Each row below holds a small network's activations on one input, seen along a few directions.
Each table varies a few parts of the input and shows all the possible inputs, shuffled.
A made-up example of a description, with smaller parts first: one of 3 separate values, together with either a single point or one of 11 places along a line or (one of 4 places along a line, together with one of 8 places around a ring).
Shared parts are said once, and a part with two or three values counts as separate values.

Other details of the inputs shift rows strongly along three fixed directions, in all tables alike. That doesn't count.

Rows:
x1: [  0  17  -5  25 -23  34 -25 -10   2  11 -23  24]
x2: [-55  -3 -66  -2 101 -76  46  50 -42   7   0 -56]
x3: [ 10  29   8  22 -25   8 -41 -23  -5   4 -34  14]
x4: [   9 -105   -5  -15  -10  -10   70  -68  -35    6    6  -58]
x5: [ 77   0  46 -66 -15 -32  69  34  -1 -35 119 -10]
x6: [  1  15  -3  15 -24  34 -32 -10   2  -1 -22  25]
x7: [ -6  22   1  37 -23  30 -25 -11   9  -4 -20  22]
x8: [-10   8  23  15  -5  16 -33  -1  32  14 -24  21]
x9: [ 64 -54  81 -28 -59  18  27 -33  36 -16  50   0]
x10: [-13  25   3  17 -21  27 -26 -24  12   9 -24  28]
x11: [   9 -121   10  -19   -1  -24   60  -47   -9   16    5  -59]
x12: [   9 -105    5  -37   -5   -1   60  -65  -43   -8    5  -61]
x13: [  6  62 -15 -23  36 -36   8  68  -1 -12  44  11]
x14: [  2  80 -31 -23  23 -24  18  44 -25 -10  48  18]
x15: [ 83 -43  81 -30 -65  -2  12 -39  22  -1  39  -5]
x16: [ -3   5  17  32 -13  14 -33   8  35   5 -21  20]
x17: [ -7  19   6  11 -20  32 -34 -13   4 -13 -22  18]
x18: [-62 -44 -57  13  45  -7  -7 -26 -40   1 -68 -44]
x19: [ -6   6  15  30 -10  15 -34   6  35  14 -24  22]
x20: [ 72 -46  51 -27 -79  35  40 -53   8   0  49   8]
x21: [ 75   1  39 -63 -17 -36  79  27   3 -11 116  -6]
x22: [-64 -43 -58   9  39  -8  -7 -32 -38  13 -67 -38]
x23: [  1   3   9   2 -16  14 -36   7  29  18 -19  28]
x24: [ -7   3  19   9 -10  18 -46   6  30  -2 -26  16]
x25: [  2   3  11  20 -13  20 -34  11  27  20 -22  23]
x26: [  1  16  -6  30 -25  32 -28  -6   5  -4 -22  21]
x27: [  3  17  -5  26 -27  35 -27  -9   6   4 -23  25]
x28: [   6 -102    4  -22   -5   -5   62  -67  -35  -12    4  -61]
x29: [ -3  66  -2 -16  40 -40  14  57   7 -13  46   7]
x30: [  2  84 -22  -1  26 -26  28  44 -18 -18  51  13]
x31: [-11  26   8  21 -16  31 -26 -19   8   4 -24  26]
x32: [ -6   8  22   3  -8  20 -42   4  29  11 -24  23]
x33: [-51 -65 -49  28  45 -21  -9   4 -15  11 -67 -46]
x34: [ -7   7  19   6  -9  19 -44   4  31   5 -25  21]
x35: [  4   4   8  21 -13  17 -34  13  30  13 -22  21]
x36: [ -1  17  -3  18 -25  33 -35  -6   2  -9 -21  24]
x37: [ -4  70  -8 -35  37 -41   9  58   3  -5  49  13]
x38: [  6  65 -11 -26  39 -36  12  70  -5  -7  51  13]
x39: [-61   2 -67 -18 102 -82  44  42 -38   4   1 -54]
x40: [  0  83 -21  -2  30 -25  30  43 -22 -11  51  13]
x41: [-56 -52 -62  17  41  -4  -4 -23 -47  12 -66 -40]
x42: [-10  19   8  25 -23  31 -29 -19  10 -10 -24  20]
Each input here is: one of 2 separate values, together with either a single point or (one of 4 places along a line, together with one of 5 places around a ring).
Question: Changing only the choice among 2 separate values turns x37 into x22. The same change can be made to x8. Which row results?
Answer: x31
Question: Changing only the choice among 2 separate values turns x29 into x28. The same change can be made to x25. Which row results?
Answer: x1
Question: Start at x37 and move only the place on the ring of 5, one step at a time. The first step leads to x23. Which rows follow, in order?
Answer: x21, x11, x39
Question: Which other rows does x5 become when the place on the line of 4 takes its other values? List them by row number.
Answer: x13, x23, x38
Question: Which other rows does x7 become when the choice among 2 separate values takes its other values? List them by row number.
Answer: x16

Rows:
x43: [-23  30  13  25 -15  49 -24 -41   4  22 -34  35]
x44: [-20   9  37   9   7  21 -43  -8  47  30 -38  31]
x45: [-66  35 -68  11  61  11  -4  21 -48  13 -39 -12]
x46: [ 61  75  70  -9 -50  16  32 -10   2 -30  91  34]
x47: [ 21  69 -20 -78  24 -43  29  53 -34 -13  76   3]
x48: [ 75  56  62  -1 -72 -11  32  16  35   0  93  40]
x49: [  1   1  38  31  -9  19 -49  12  44  -9 -43  12]
x50: [-15 -91 -42 -12  42 -52  84 -36 -33  36   1 -64]
x51: [ -1   3 -12  26 -25  35 -28   7  27  45 -30  43]
x52: [  0  11  -3  34 -22  64 -37  -5  -7 -12 -29  31]
x53: [  3   5 -10   3 -28  30 -69   3   5  -6 -46  27]
x54: [  58 -104   26   14  -53    4   49  -46    9    1    5  -35]
x55: [-73  20 -30  33  82 -51 -29  34  -4   8 -42 -30]
x56: [ 16  85  -4 -42  25 -73  28  37 -28 -29  67  -8]
x57: [ -5 -13  20  23  -1  39 -65  25  36   1 -35  25]
x58: [ -3  25   6  54 -18  46 -36 -20   1 -18 -38  19]
x59: [-47   7 -89  46  56 -24 -18  58 -23  17 -36  -8]
x60: [  29 -121   55  -44  -20   23   28  -41   13   13    9  -30]
x61: [-65 -96 -61 -35  26 -39  77 -31  -9 -38  14 -68]
x62: [ 29  79 -21 -38  28 -61  20  53 -26 -43  58 -18]
x63: [ 23 -84  31 -50 -37  -3  24 -83 -11  13  -5 -27]
Question: What do these inputs look like to the network?
Answer: either a single point or (one of 4 separate values, together with one of 5 places around a ring)
Question: Start at x57 and move only the place on the ring of 5, one step at a time. The first step leads to x49. Which rows follow, in order?
Answer: x55, x44, x60
Question: Which other rows does x60 become when the choice among 4 separate values takes its other values? List them by row number.
Answer: x45, x47, x51

Rows:
x64: [  5 -15  -5 -21  12 -12  39  -2 -18  -1  30 -15]
x65: [ 13 -18 -13 -20   6 -17  32   6 -18 -10  27 -18]
x66: [ 50 -13  54  16 -78  51 -34 -33  35   0  -6  35]
x67: [ 41  55  49 -34 -22   8  -6  23  20 -16  53  36]
x68: [-10  20  20  44 -46  66 -77 -21  41  28 -60  59]
x69: [-40  15 -49  16  32  -8 -18  22 -10   1 -31  -4]
x70: [ 44  54  37 -11 -30  16   7  22  17 -22  58  35]
x71: [  4  -9   2 -11  13 -16  39  -5 -17 -13  28 -23]
x72: [  6 -15 -10 -23   6 -19  36  -3 -15  -3  29 -15]
x73: [ 50  57  30 -19 -36   6   5  20  16  -1  58  41]
x74: [ 12 -15  10 -35  18 -22  21   3 -19  -7  21 -25]
x75: [ 14  -8  -4 -17   7 -27  36  -5 -18   3  25 -20]
x76: [ 41 -19  53   8 -73  66 -28 -32  38   3   0  41]
x77: [ 15  -9   4  -9  12 -21  36  -2 -23  -6  25 -25]
x78: [-12  88   6   2  -1   9 -58  38  31  -6  -4  49]
x79: [  4 -14 -11 -23   6 -18  37  -2 -14  -4  29 -16]
x80: [-46 -47 -12  53  -4  35 -48 -46   8  19 -91  -6]
x81: [-31  19 -37  27  37 -10 -19  23 -20   3 -35 -10]
x82: [-47  23 -37  20  39  -9  -9  11 -11  11 -31  -4]
x83: [  8 -14  -2 -13  10 -11  37   5 -18 -18  28 -23]
x84: [ 11 -40  20 -13  29 -40  28  38  26  13  28 -22]
x85: [  5 -80  22   8 -31  29   6 -64   3  18 -34 -17]
x86: [ -7  21  23  53 -50  54 -79 -28  44  15 -62  50]
x87: [  4  -9   0 -18  13 -16  42  -6 -16  -2  28 -17]
x88: [ 46  54  37 -10 -30  14   6  24  14 -20  56  35]
x89: [ 13 -88  29 -12 -33  17 -15 -57   5   9 -38 -25]
x90: [ -6  93   6  30  -2  15 -42  33  20  -2  -2  50]
x91: [ 14 -15  -6 -14   6 -20  32   4 -18 -17  26 -23]
x92: [-39  15 -49  17  32  -9 -18  22 -11   1 -31  -4]
x93: [  9 -14 -10 -22   5 -20  37  -1 -17  -1  28 -15]
x94: [-41  23 -42  19  34 -18 -12  10 -10  12 -33  -4]
x95: [  1 -86  31 -11 -25  27 -10 -57   7   4 -35 -22]
x96: [-44  23 -39  26  33 -18 -14  11 -10  -1 -31  -8]
x97: [-31  16 -43  20  37  -6 -19  26 -20   9 -34  -5]
x98: [-40  18 -43  23  31 -12 -17  20 -11  -6 -32  -9]
x99: [  7 -15   4 -37  14 -27  20   2 -13 -14  22 -23]
x100: [ 13 -41  16 -15  23 -46  27  35  30  12  27 -23]
x101: [ 11 -16  -7 -14   6 -19  33   2 -16 -19  27 -23]
x102: [-48  18 -28   1  45 -12 -27  18  -8   0 -35  -8]
x103: [ 14 -79  21  15 -37  18  -1 -62   1  10 -34 -23]
x104: [ 38  62  33 -17 -33   6  11  13  24  -9  59  39]
x105: [-37  15 -43  18  37  -4 -16  24 -17   5 -32  -3]
x106: [ -8  94   0  28  -7   9 -44  31  25  -4   0  49]
x107: [  5 -88  14   5 -32  38   2 -51   3   6 -30 -17]
x108: [-36  19 -40  18  37 -10 -15  19 -20  19 -33  -2]
x109: [-37  24 -36  22  39 -14 -13  13 -17  18 -35  -5]
x110: [  4 -15   3 -37  14 -25  21   0 -10 -15  24 -22]
x111: [ 18 -90  12   5 -39  28  -4 -52   1  11 -33 -20]
x112: [ 38  54  34 -20 -30  17  11  17  18  -6  60  41]
x113: [  6  -9  -5 -19   7 -22  39  -7 -13  -4  28 -18]
Question: Changing only one part turns x97 into x111. The same change can be made to x74. Which row results?
Answer: x89
Question: Changing only one part turns x100 into x84. The same change can be made to x94. Which row results?
Answer: x85
Question: What do these inputs look like to the network?
Answer: one of 2 separate values, together with either a single point or (one of 4 places along a line, together with either a single point or one of 5 places around a ring)
Question: Which other rows does x77 become when the place on the ring of 5 takes its other values? List them by row number.
Answer: x81, x97, x108, x109
Question: Which other rows does x98 become when the place on the line of 4 takes its other values? List them by row number.
Answer: x66, x91, x101
Question: Which other rows does x108 become when the choice among 2 separate values takes its other values? List them by row number.
Answer: x73
Question: Which other rows does x88 become when the place on the line of 4 takes its other values? List them by row number.
Answer: x70, x81, x83

Rows:
x114: [ 21  72 -20 -15  21 -34  29  57 -10   2  60  17]
x115: [ 37  31  48  13 -56  44 -45 -14  27 -17  -4  39]
x116: [ -7  31   6   5 -25  33 -59 -17  16  15 -36  41]
x117: [  8  68  -9 -29  24 -15  25  53 -15 -37  62  16]
x118: [-41  57 -33  56  25  -7 -41  25   7  14 -51  17]
x119: [ 21 -70  26 -11 -27  11  56 -47   7   7  25 -18]
x120: [ 38  29  42  24 -58  30 -31 -16  37  22   2  50]
x121: [ 47 -77  32  -7 -42   1  38 -46  -7  10  17 -25]
x122: [ 20  45  11 -21   8 -12  24  30 -12 -40  60   2]
x123: [-24 -53 -12  34  11   4   9 -27  -6   8 -34 -29]
x124: [ 28  60 -24 -22  19 -25  17  64 -20 -20  59   9]
x125: [-51  12 -44  57  19  -1 -51  -7   3  39 -84   5]
x126: [-12 -79  -2 -16  -7  23   8 -45 -22   6 -33 -26]
x127: [ -1   7  26   4  -3   9 -68  29  54  29 -35  32]
x128: [ 25 -57   1 -17 -24  16  25  -9  -8 -12  18 -16]
x129: [-12 -83  -9  -6 -13  27  -3 -38 -18   1 -38 -25]
x130: [ 17 -75  37 -41  -2 -12  16   3  30  11  18 -16]
x131: [-20   7 -21 -24  50 -37  40   9 -40 -28  24 -34]
x132: [-37 -43 -64  -3  63 -53  49   1 -49  26 -16 -55]
x133: [-48 -48 -63   7  68 -40  56   5 -39   3 -10 -55]
x134: [ 36  33  44  -1 -56  37 -46 -20  21  -2  -9  47]
x135: [ 19 -74  38 -37 -36  22  38 -61  -5 -12  23 -19]
x136: [-51 -31 -41  51   8  36 -51  -8   7   1 -81   1]
x137: [ 27  46  41  -5 -54  34 -46 -20  24   4  -4  41]
x138: [ 19 -63  41 -28 -29  15  33 -65  -5 -15  17 -29]
x139: [ 13 -41  24   4 -13   0  44 -34   2   4  21 -22]
x140: [ 12  52  19  20 -36  37 -28   8  40  25   7  61]
x141: [-36  28 -26  53  16  12 -35  20   9   0 -45  11]
x142: [ 22  45  14  -5   6 -23  45  22   3 -12  70   8]
x143: [-14  41  19  17 -23  25 -53 -20  16   3 -34  23]
x144: [ -9  -5 -49 -14  43 -33  49  40 -32  -6  31 -31]
x145: [ -7  55 -10  26 -11  18 -70  14   9  -2 -39  38]
x146: [ 25 -42  23   0 -17 -13  43 -40   0   5  15 -20]
x147: [-41  16   3  26  35 -22 -64  37  37  14 -58   4]
x148: [ 15  34  36 -11 -53  53 -39 -20  33   9   0  53]
x149: [-17 -86 -11  24  -9  24  13 -33  -3   6 -37 -29]
x150: [ 33  36  54   6 -53  41 -42 -25  27 -11  -4  42]
x151: [ -3 -84  -1  21  -9  21   8 -33 -13 -14 -27 -42]
x152: [ 23  50  16  21 -36  28 -35   6  34  27   3  56]
x153: [ 38  44  10  -6  -4 -26  37  36  -5 -24  59  -1]
x154: [ 27  68 -23 -15  20 -29  25  64 -13  -8  58  15]
x155: [ -5  84  -9 -39  26 -19  26  38  -6 -25  58  14]
x156: [-58   0 -57  60  36  -1 -55  11 -15  -1 -89 -17]
x157: [-75   7 -44  33  69 -41 -76  48  16  32 -91 -12]
x158: [ 25 -77  33 -11 -33  14  58 -45   4   6  30 -19]
x159: [ 24  55   1 -49   7 -20  21  18 -14  -8  57   9]
x160: [ 35 -49   9  -2 -26  -7  28 -16 -11  -1  12 -24]
x161: [ 32  67 -12 -16  10 -32  17  63 -21 -26  58   5]
x162: [-57 -70 -35 -21  86 -60  30  30 -10   4 -16 -65]
x163: [-71  11 -46  36  41  -6 -54 -18 -15   7 -89 -14]
x164: [-77   1 -66  49  43  -1 -33   9  -7  38 -76   3]
x165: [ 18  32  46  -3 -49  55 -29 -13  30 -10   6  50]
x166: [-33  13 -15 -20  84 -70  20  66   1 -10  24 -37]
x167: [-35  32 -50 -39  59 -43  33  30 -40  -9  29 -21]
x168: [ 11  54  13 -35  16 -24  32  15 -14 -32  64   1]
x169: [ 37  28  27   0 -49  50 -52  -6  25  -1  -9  49]
x170: [ -2 -79   1 -15 -12  17  -2 -52 -24  12 -41 -27]
x171: [ 12  67 -18 -18  21 -24  39  58  -5  -2  64  19]
x172: [ 36 -64  34 -39 -37  -2  29 -59 -17  -7  15 -27]
x173: [ 41 -68  37  -6 -34  -3  50 -54   2   3  21 -31]
Question: What do these inputs look like to the network?
Answer: one of 6 places around a ring, together with either a single point or one of 9 places along a line
Question: Changing only the place on the ring of 6 turns x145 into x115. The same change can be made to x121. Which row results?
Answer: x118
Question: Changing only the place on the ring of 6 turns x119 into x132. The same change can be made to x133. Which row results?
Answer: x114
Question: Which other rows agree with x123 in the place on the ring of 6? List them by row number.
Answer: x122, x131, x138, x139, x141, x142, x151, x166, x168
Question: Which other rows does x134 become when the place on the ring of 6 takes its other values? List them by row number.
Answer: x126, x131, x150, x165, x170
Question: Which other rows does x147 become when the place on the ring of 6 takes its other values? List them by row number.
Answer: x127, x130, x157, x162, x166
